A small network was shown many inputs. Here are its activations along a few directions, one row for each input.
Each table varies a few parts of the input and shows all the possible inputs, shuffled.
A made-up example of a description, with smaller parts first: values(2) and (point or line(11) or (line(6) and ring(8))).
Shared parts are said once, and a part with two or three values counts as separate values.

Table:
R1: [  9.3 -11.5  16.9  11.0  30.9 -28.4  17.1  -8.9  14.3 -10.2  13.9  -6.3]
R2: [  2.9   0.1 -23.7  12.4 -29.0  36.6 -28.4  22.9 -20.2 -20.3  -9.2  -5.5]
R3: [-15.9 -25.3   1.0  18.2  12.5  30.1 -14.4  34.2 -18.9 -28.4  -6.6  17.9]
R4: [ 10.0   7.9 -14.4  14.4 -11.2   6.3 -17.1 -13.8 -11.0   6.5   2.2 -28.4]
R5: [ 16.5   7.1 -14.4   8.4  -7.9  -8.6  -9.4 -15.7  -3.2   5.9   2.4 -33.4]
R6: [-21.4  36.6  49.6  -6.4 -61.8 -36.7   9.1 -25.8  10.9  15.9 -81.0 -14.1]
R7: [-16.7 -23.2   0.5  16.2  19.2  23.4 -15.3  22.4 -17.9 -25.0  -7.3  12.3]
R8: [ 24.1  10.1  -9.5   7.0 -10.1 -14.7  -2.3 -26.8   4.0   3.6   4.1 -29.9]
R9: [ -2.2   1.3 -26.5   7.4 -35.0  36.2 -25.5  27.3 -17.6 -34.1  -8.6   1.1]
R10: [  4.6   4.2 -18.9  11.1 -15.8  26.0 -23.7   5.5 -20.1  -6.7  -6.8 -23.2]
R11: [ 12.5  -9.5  14.6  11.5  25.6 -35.5  29.1 -11.6  25.6 -16.8  11.0   0.2]
R12: [-13.2  -5.9 -17.1 -16.7  -7.5  42.6 -15.1  32.0 -13.1   5.5   7.4  29.8]
R13: [ -8.7 -17.5  10.3  20.6  30.6  -0.4  -2.9  -2.6  -9.8  -1.6   5.3  -5.2]
R14: [-41.3   9.9  75.4  -0.1 -17.6 -43.6  24.2 -13.5  11.6   7.3 -78.0  10.7]
R15: [  2.2   2.4 -24.4  10.2 -22.7  30.0 -29.4  11.0 -19.2 -16.7 -10.1 -11.2]
R16: [ -2.4 -18.4  10.2  14.7  33.9 -15.3   4.8  -4.2  -2.0  -2.2   5.4 -10.0]
R17: [ -8.5  -3.8 -10.2 -16.3   6.0  18.3  -5.7   1.0 -12.5  28.3  15.4  13.3]
R18: [-38.5  29.5  56.9 -35.9 -38.7 -30.4  23.3 -15.9  17.3  42.9 -63.3  23.1]
R19: [ 28.5  13.9  -7.9   4.5 -11.2 -21.8   2.9 -20.7  13.2  -2.1  10.6 -29.7]
R20: [ 31.6  15.7 -10.0   5.1 -16.3 -29.0  15.1 -23.4  24.7  -8.9   7.9 -23.1]
R21: [ 20.4  19.1  -2.2 -24.4   3.1 -28.4  30.4  -6.5  32.7   8.8  27.1  18.6]
R22: [-11.6  -2.1 -12.3 -18.0   5.9  32.1 -10.2  14.8 -13.0  19.4  10.2  12.5]
R23: [  7.8   3.8  -3.0 -21.3  11.7  -8.6  11.2 -17.3  10.7  29.5  21.2   5.5]
R24: [  0.2   0.7  -7.9 -20.2  13.8  -2.6   4.1  -6.3   3.7  31.8  19.3   2.2]
R25: [-14.2 -21.5   6.1  17.1  26.2  19.3  -9.4  16.9 -18.7 -14.8  -3.9   0.3]
R26: [ 36.5  25.1  -8.7   3.6 -18.4 -34.4  17.1 -15.9  26.1 -17.0  10.2 -16.6]
R27: [ 17.5   0.2  15.8  10.0  23.3 -40.9  31.0  -4.3  27.0 -24.9  13.3   6.6]
R28: [  5.2 -15.2  15.1  13.5  31.9 -21.2  11.8 -15.3   5.0  -4.5   7.4  -6.6]
R29: [ 12.0   7.6  -1.3 -24.0  10.6 -15.8  16.5 -11.0  20.0  23.9  27.6   5.9]
R30: [-18.3  -4.6 -20.0 -21.3 -13.7  42.1 -12.3  36.5 -10.5  -8.5   8.0  36.1]
R31: [  7.7   2.7 -16.9  12.3 -15.6  12.6 -19.2  -8.4 -19.6   2.6  -1.3 -22.1]
R32: [ -6.1   1.4  -7.7 -14.1  10.5  12.1  -3.6  -4.5  -4.1  32.1  18.9   6.8]
R33: [-21.0 -23.9  -1.9  13.2   6.2  29.6 -11.6  38.7 -16.3 -42.2  -6.0  24.3]
R34: [ 15.3   9.7  -3.5 -23.3   5.4 -22.9  28.6 -13.9  31.3  17.2  24.9  12.3]
R35: [-14.0  -3.8 -17.8 -18.8  -1.0  36.1 -16.0  20.2 -12.1   9.1   6.8  24.3]
R36: [-11.1 -22.9   7.9  18.4  26.2   5.8  -4.9   2.9 -18.3  -5.5   1.6   1.3]
Question: What is each input in this table made of?
Answer: values(3) and (point or line(11))
Question: Changing only the values(3) part turns R4 into R13. The same change can be made to R26. Which row results?
Answer: R27
Question: Which other rows does R22 become when the values(3) part takes its other values? List them by row number.
Answer: R10, R25

Table:
R37: [ -4.2 -38.8  14.0  54.4  93.6  -4.1  -4.2  26.2 -17.8 -24.1  23.7 -16.6]
R38: [ 43.1  19.6 -76.8 -20.9 -55.1  43.5 -11.1  24.3  18.5 -18.0  39.0   7.0]
R39: [-55.5 -50.1  39.3   3.9  53.5  35.6 -15.5  -1.0 -38.2  43.6 -15.5   9.8]
R40: [-17.0  30.4 -38.9 -26.4 -67.6  50.6 -39.8  -6.4 -41.3  49.1  -2.9  10.8]
R41: [ 54.5  68.5   6.6 -41.1 -27.6 -74.3  31.9 -33.5  61.0  54.5   3.6 -75.1]
R42: [ 10.7  24.0  19.1  40.7 -89.8 -49.0  15.8 -82.8   5.5 -21.9 -51.1  -1.9]
R43: [-35.6 -38.6  65.3  24.7  -7.9 -61.4  54.8 -57.1  22.4 -21.8 -37.2  56.2]
R44: [-27.9  -9.9  52.1  25.2 -60.0 -54.3  27.3 -64.9   6.7 -22.7 -83.2  37.8]
R45: [-22.3  61.8  79.2 -55.4 -22.4 -67.0  28.4  -3.3  49.9  54.6 -79.9 -17.8]
R46: [ 26.2 -12.6 -40.6  16.9  -3.6  34.3 -40.7 -36.4 -36.7  45.5  21.0 -63.2]
R47: [ 11.2 -33.1  38.0  37.4  23.2 -74.3  61.5 -67.4  28.2 -17.9  16.8  54.3]
R48: [-27.3 -29.7  30.5   7.2  23.6  13.1   7.3  76.7   2.9 -71.3 -13.2  32.6]
R49: [ 48.2  -9.5 -37.8  13.0  31.4   0.9  -3.0  35.7  14.4 -76.5  53.9 -13.8]
R50: [ -9.3  11.3  -6.6  17.9 -27.5  47.1 -52.5 -26.2 -55.9  43.1 -29.3 -48.4]
R51: [-31.3  11.9 -11.9 -36.3 -50.7  53.6 -10.1  55.3   1.7 -22.0 -41.5  63.0]
R52: [  6.0 -11.4 -24.9 -22.7  31.6  32.1  23.1  48.2  22.4 -18.1  56.7  77.1]
R53: [ 18.5 -23.2   3.2  20.1  53.8   0.3  12.9  63.6   8.9 -67.0  40.0  29.9]
R54: [ 47.4  -0.4 -15.3  38.4 -65.3 -60.3  26.2 -92.8  24.4 -18.1   0.2 -17.8]
R55: [ 10.9 -11.6 -60.8 -34.5  19.2  26.0 -14.3 -21.3 -11.0  39.1  77.5  21.1]
R56: [-40.0 -16.4   1.5 -36.1   1.0  46.0  17.8  60.6  16.6 -21.4   3.7  80.5]
R57: [ -9.8 -44.1  12.2  17.1  83.3  22.0  -9.5 -12.3 -31.6  45.8  38.2   7.7]
R58: [-43.1 -17.3  29.4  40.5  12.7  17.4 -37.7  30.7 -40.1 -29.1 -74.6 -34.8]
R59: [ 17.6  94.3  44.5 -38.9 -53.9 -61.9  17.0 -22.5  46.4  53.4 -47.3 -58.9]
R60: [ 18.9  31.5 -15.3  21.9 -56.8  25.1 -29.5  51.4 -13.8 -72.0 -26.8 -25.1]
R61: [-18.9 -23.6 -19.8 -28.4  41.6  27.4   3.7   5.5 -17.9  49.8  64.3  64.6]
R62: [ 41.6 -19.5  -5.0  29.8   0.3 -72.3  44.3 -93.9  33.6 -28.0  31.3   9.0]
R63: [-64.0 -28.5   6.0 -41.8  11.6  41.1  -1.1  17.1 -24.7  48.0  12.0  67.1]
R64: [  8.1  43.6 -43.9 -20.2 -79.6  56.3 -21.6  36.3   0.3 -21.4 -11.0  23.2]
R65: [-55.7  -1.1  -7.5 -42.4 -39.0  48.2 -28.2  11.5 -40.6  49.3 -32.7  49.4]
R66: [ 36.3   1.3 -65.7 -28.8   9.2  31.3   4.8  20.3  28.7 -28.2  70.2  32.8]
R67: [ 31.1  -6.3 -37.5  54.0   7.6   9.5 -35.6   1.2 -22.2 -24.7   7.5 -87.7]
R68: [-47.8 -22.2  26.5   2.5   2.2  43.7 -43.1  -8.3 -54.7  43.6 -60.4  -9.4]
R69: [ 20.1 -31.1 -30.4   9.6  60.0  21.4 -24.5 -38.8 -25.8  34.5  52.0 -36.3]
R70: [ 25.5 -25.0 -28.3  46.1  70.5  -3.4 -18.5  -0.9 -12.2 -34.3  37.9 -60.0]
R71: [-19.2  -1.3  17.9   6.8 -28.1  21.6 -19.4  70.7 -12.5 -73.4 -58.0  13.7]
R72: [ 54.5   8.7 -47.9  20.8 -32.3  13.3 -19.5  39.2   5.0 -67.9  23.7 -40.0]
R73: [-30.3  33.2  89.9 -54.9  31.7 -73.9  62.7   4.6  59.6  53.2 -34.7   1.0]
R74: [ -4.8  16.8  -3.8  55.2 -16.6  21.5 -47.2  12.0 -41.2 -28.1 -43.1 -73.2]
R75: [ 17.6   6.5 -71.9 -27.2 -44.0  37.9 -29.4 -17.5 -22.3  50.9  46.4  -4.8]
R76: [ 48.3  49.3  14.8 -48.9  39.3 -86.2  54.1 -35.2  66.7  42.5  33.6 -47.4]
R77: [ 17.8  38.4  59.0 -41.3  63.0 -87.2  73.0  -6.8  60.9  54.8  19.0  -1.8]
R78: [-50.1 -45.6  41.5  41.5  64.0   8.7 -10.3  38.2 -24.2 -27.3 -30.0 -14.8]
Question: What is each input in this table made of?
Answer: ring(6) and (values(2) or ring(5))
Question: Changing only the ring(6) part turns R38 into R52. The same change can be made to R41. Which row results?
Answer: R77
Question: Changing only the ring(6) part turns R40 into R63. The same change can be made to R50. Which row results?
Answer: R39
Question: List by row number the other rows that have the ring(6) part in common with R45.
Answer: R44, R51, R58, R65, R68, R71
Question: List by row number the other rows that have the ring(6) part in common with R49.
Answer: R55, R62, R66, R69, R70, R76
Question: Which other rows does R43 become when the values(2) part takes its other values? List them by row number.
Answer: R73
Question: Which other rows does R72 become when the ring(5) part takes its other values? List them by row number.
Answer: R38, R46, R67, R75

Table:
R79: [ -7.6  20.1  81.3 -13.6   0.9 -97.8  71.0 -30.3  61.9   0.5 -42.1  20.1]
R80: [ 26.9 -32.8 -34.6   9.6  37.1   3.8  12.2  10.7  14.6 -43.5  57.5  19.8]
R81: [-17.7   8.9  89.3  -1.7  25.4 -94.0  54.8 -55.7  37.9  37.0 -45.8  -8.7]
R82: [  8.6  38.2 -18.8 -15.4 -68.9   9.0 -15.0 -24.7  -7.5  29.9 -16.3  -7.7]
R83: [-20.0  28.2  73.2 -43.9   3.7 -81.3  63.2 -42.9  51.5  58.0 -31.0  24.8]
R84: [-30.1 -39.8   3.1  31.0  52.8  46.2 -28.0  37.5 -47.3 -10.9  10.9  15.1]
R85: [ 14.8 -25.9 -41.8 -19.9  39.1  20.9   4.9  -0.9   4.9  14.9  69.9  24.2]
R86: [-19.1 -26.5  -4.6  18.4  28.1  44.4 -12.2  61.8 -22.3 -47.3  13.3  44.7]
R87: [ 10.0  18.2  -3.7  28.3 -45.7  -4.9 -22.5 -38.4 -21.2   8.7 -31.6 -42.1]
R88: [ 19.9  30.5 -11.5  15.7 -70.4  -8.0  -6.0 -12.6   3.3 -28.4 -27.3 -12.8]
R89: [-30.3 -19.8 -11.9 -11.0  29.7  61.6 -19.2  51.0 -32.3  10.7  24.8  49.2]
R90: [ 56.7  26.4 -29.2   5.3  -9.0 -28.6  10.8  -4.1  31.2 -27.9  31.8 -38.0]
R91: [ 44.8  33.6 -36.3 -24.2  -6.8 -11.4   2.5 -16.0  21.2  30.0  43.8 -33.4]
R92: [ 46.5  14.2 -20.9  17.3  15.7 -24.4  -4.8 -29.2   7.0   8.7  28.6 -66.9]
R93: [-43.2 -20.4   5.0  12.8 -15.0  48.6 -44.3  23.0 -44.0  -5.9 -54.0 -14.1]
R94: [-32.9  -7.2  -2.4   0.2 -39.8  46.4 -28.1  47.9 -19.1 -42.5 -49.9  15.2]
R95: [ 15.9 -45.5 -26.5  21.2  61.6   6.9  -3.3 -13.8 -10.0  -7.4  55.6  -9.6]
R96: [-43.1  -0.3  -9.7 -30.3 -38.2  62.5 -36.1  36.5 -29.6  15.4 -38.3  20.1]
Question: Changing only one part turns R91 into R92. The same change can be made to R85. Which row results?
Answer: R95
Question: What is each input in this table made of?
Answer: values(3) and (point or ring(5))
Question: Which other rows does R94 become when the values(3) part takes its other values? List them by row number.
Answer: R93, R96
Question: Which other rows does R80 become when the ring(5) part takes its other values? List them by row number.
Answer: R86, R88, R90, R94

Table:
R97: [-10.9 -18.8  19.6  10.1  12.7  12.2  -3.0  20.1 -11.1 -25.5  -7.0  22.8]
R98: [ 14.7  16.6  29.6  -7.8  12.7 -72.6  24.4 -28.2  22.1  -8.2  -8.0 -35.0]
R99: [ -4.8  -4.3   4.2   9.0 -22.7  13.4 -15.6  12.0 -13.8 -20.5 -25.7  10.0]
R100: [  0.0   9.8 -18.1  -9.2 -26.5  11.1 -17.5  -1.2  -8.6  13.3   3.6 -20.5]
R101: [-15.9 -24.0  26.0   6.0  -3.8 -37.4  31.5 -56.9  11.2  17.6   2.8   8.1]
R102: [-29.0 -17.6  15.4 -12.3  14.5  19.0  -6.2  18.1 -11.6   8.7   3.1  13.1]
R103: [ 20.5   1.4 -29.5   3.4   7.6   4.4  -1.5  -2.0  -0.7   6.6  16.0 -11.8]
R104: [-21.6   2.9  -5.9   2.3 -20.5  17.9 -12.6  11.5  -8.7  -9.6 -20.5   7.0]
R105: [ -3.3 -15.0  -7.0  -7.2  30.0   7.1  -1.1  10.8  -0.4  14.1  28.5   1.0]
R106: [-16.7  -0.6  -3.3 -14.0 -12.1  15.2 -23.9  10.3 -15.4  11.2 -21.8   6.7]
R107: [  8.8  35.0  17.5 -28.5 -16.6 -38.7  39.2  -7.4  30.3  21.3  16.0  36.9]
R108: [  1.6  15.4 -20.6   6.2 -29.3  12.8 -11.1  -3.7  -4.1  -8.5   1.9 -16.8]
R109: [  5.0  -8.6  -7.7   7.2  34.9   6.9   1.1   5.9   2.3 -10.5  23.8  10.0]
R110: [  6.7 -14.0 -10.0  -1.0  34.1   8.3   5.5   8.8  -2.5   1.9  17.7   7.2]
R111: [-12.8  -1.0  -7.0  -6.8 -14.4  17.6 -12.7  11.3 -15.2   0.9 -29.4   8.6]
R112: [ 18.9   5.7 -22.9  11.3   6.0   6.5  -4.9  -8.6   3.2  -6.1  25.9 -11.0]
R113: [  9.4   4.6  29.0 -27.4 -13.1 -26.6  31.0 -27.5  54.1   7.4 -26.4 -16.9]
R114: [ -0.9  38.3  53.6  18.0  -1.1 -35.0   9.9 -20.6   1.8  34.8 -47.6  -8.3]
R115: [ 29.3  -0.1 -22.8  20.2   2.0  -4.2  -5.9   1.8   2.7 -14.7  17.8  -9.5]
R116: [ 18.3  10.1 -15.4  13.5 -29.6   4.9 -15.5  -0.1  -7.9 -18.5  -6.3 -12.7]
R117: [  9.8  11.3 -21.7  -3.0 -23.2  12.8 -10.9  -3.6 -10.8   1.8  -7.6 -14.7]
R118: [-27.9 -11.3   9.2   3.4  14.8  17.0  -0.1  19.7  -6.1 -14.2  -2.3  19.7]
R119: [-19.0 -16.5  12.5  -6.3  18.2  20.3   0.7  16.0 -13.9  -3.7  -8.1  19.5]
R120: [ 10.4  -1.5 -21.2  -3.6   1.9   6.4  -6.9  -3.0   0.2  18.0  30.6 -19.3]
R121: [  9.1 -17.7  -3.7  16.5  23.5   0.6   6.1  16.2   3.0 -17.8  22.9   5.9]
Question: What is each input in this table made of?
Answer: values(5) or (line(4) and ring(5))
Question: Which other rows does R111 become when the ring(5) part takes its other values? List them by row number.
Answer: R103, R110, R117, R119
